[[ -1   8  -5 -10]
 [ 18   0  -2  16]
 [-27  11  12  35]
 [ 26  -1  -2  30]
 [-20  -8  50  43]]
Rows and columns are numbered from 1.
The entry directly above the smallest entry is 18
Which number is the entry at row 2, column 3? -2
Which number is the entry in the top-left corner? -1
Which number is the entry at row 3, column 1? -27
The entry in the top-right corner: -10
The entry in row 1 and column 3: -5
Which number is the entry directly below 8? 0
The entry just left of -5 is 8
Which number is the bottom-left entry? -20
Which number is the entry directly above -20? 26

X =
[[1 1 2 2 3 1 2 4]
 [1 1 3 7 2 3 2 2]
 [3 2 1 1 3 3 2 4]
 [2 2 3 3 3 3 3 1]
 [1 3 4 3 2 5 1 3]
 [1 1 2 4 3 2 1 1]]
Counting starts at 1.
What is the entry in the top-left corner?
Answer: 1
The bottom-right entry is 1
What is the entry in the top-right corner?
Answer: 4
What is the entry in row 2 and column 1?
Answer: 1
What is the bottom entry of the column that holds the largest entry?
Answer: 4
The entry in row 3 and column 1 -> 3
What is the entry at row 1, column 3?
Answer: 2
What is the bottom-left entry?
Answer: 1

array([[-0.15, -0.01,  0.05, -0.06,  0.06,  0.03,  0.01, -0.02, -0.06,
        -0.01],
       [-0.04,  0.05, -0.05,  0.04,  0.02,  0.03, -0.02,  0.12, -0.06,
         0.21]])
Read off the entry just left of 0.21.
A: -0.06
Read off the largest entry.
A: 0.21
Read off the entry just right of the smallest entry.
A: -0.01

arr =
0.01	-0.11	-0.14	-0.16	-0.14	-0.14
-0.11	-0.13	-0.14	-0.06	-0.14	-0.14
-0.10	-0.13	-0.13	-0.11	-0.14	-0.14
-0.12	-0.03	-0.13	-0.12	-0.13	-0.14
-0.15	-0.22	-0.13	-0.13	-0.14	-0.14
0.24	-0.17	-0.13	-0.13	-0.13	-0.12
-0.12	-0.10	-0.13	-0.26	-0.13	-0.13
-0.14	-0.25	-0.13	-0.13	-0.14	-0.14
-0.07	-0.14	-0.15	-0.03	-0.14	-0.14
-0.10	-0.16	-0.13	-0.13	-0.13	-0.13
-0.13	-0.14	-0.13	-0.13	-0.13	-0.13
-0.12	-0.13	-0.14	-0.12	-0.14	-0.14
The first entry, reading row by row: 0.01
Find the 2nd entry on the diagonal from the top-right corner.
Answer: -0.14
Find the minimum.
Answer: -0.26
Find the bottom-right entry.
Answer: -0.14
The top-right entry is -0.14
Find the entry directly below the smallest entry.
Answer: -0.13
Find the bottom-left entry.
Answer: -0.12
The entry directly above the smallest entry -> -0.13
The second entry from the end, reading row by row: -0.14
Find the entry directly above -0.06.
Answer: -0.16
Find the 3rd-last entry, reading row by row.
Answer: -0.12
The entry directly above the largest entry -> -0.15
The entry just right of the smallest entry: -0.13
Find the entry just left of the smallest entry.
Answer: -0.13
The fifth entry in reading order is -0.14
The second entry in reading order is -0.11
Find the largest entry in the first column.
Answer: 0.24
Find the largest entry in the last column.
Answer: -0.12
Find the last entry of the smallest entry's row.
Answer: -0.13
Find the second entry on the main diagonal.
Answer: -0.13

m =
[[ -5   8  -1  -3  -4]
 [ -5   6   7  -5 -17]
 [-23  -3  -1  -9   7]
 [ -5 -37   8   1  -8]
 [ -3   5 -40   3   1]
 [ -5   7   4 -31   5]]
The entry directly above the smallest entry is 8
The entry in the bottom-right corner is 5
Give the 3rd smallest entry.
-31
The entry in the bottom-left corner: -5
Give the entry in the top-right corner.
-4
The 3rd entry on the main diagonal: -1
The entry just left of -17 -> -5
Give the 1st entry on the main diagonal.
-5
The 2nd entry on the main diagonal: 6
Give the third entry, reading row by row.
-1
Give the entry directly below 6.
-3
Give the largest entry in the first row.
8

Read these off the grid that follows.
1) The entry in the top-left corner?
2) The last entry in the row that holds the largest entry?
3) The largest entry in the first row?
4) The fifth-last entry, reading row by row?
5) The last entry, reading row by row?
6) The entry directly above 173?
7) The 3rd entry in reading order?
8) The second-last entry, reading row by row?
[[795 864 298 638 751 464 335 503 479 536]
 [335 652 272 665 430 483 452 451 610 591]
 [173 344 411 579 737 552 367 651 449 490]]
1) 795
2) 536
3) 864
4) 552
5) 490
6) 335
7) 298
8) 449

Questions about the row below.
1) Give the entry just left of -38.
2) Give the entry just left of 6.
3) Give the entry just right of the centre entry.
4) Give the entry just right of 39.
-29   39    6   28   24   12  -18   24   19  -38    2  -13   12
1) 19
2) 39
3) 24
4) 6
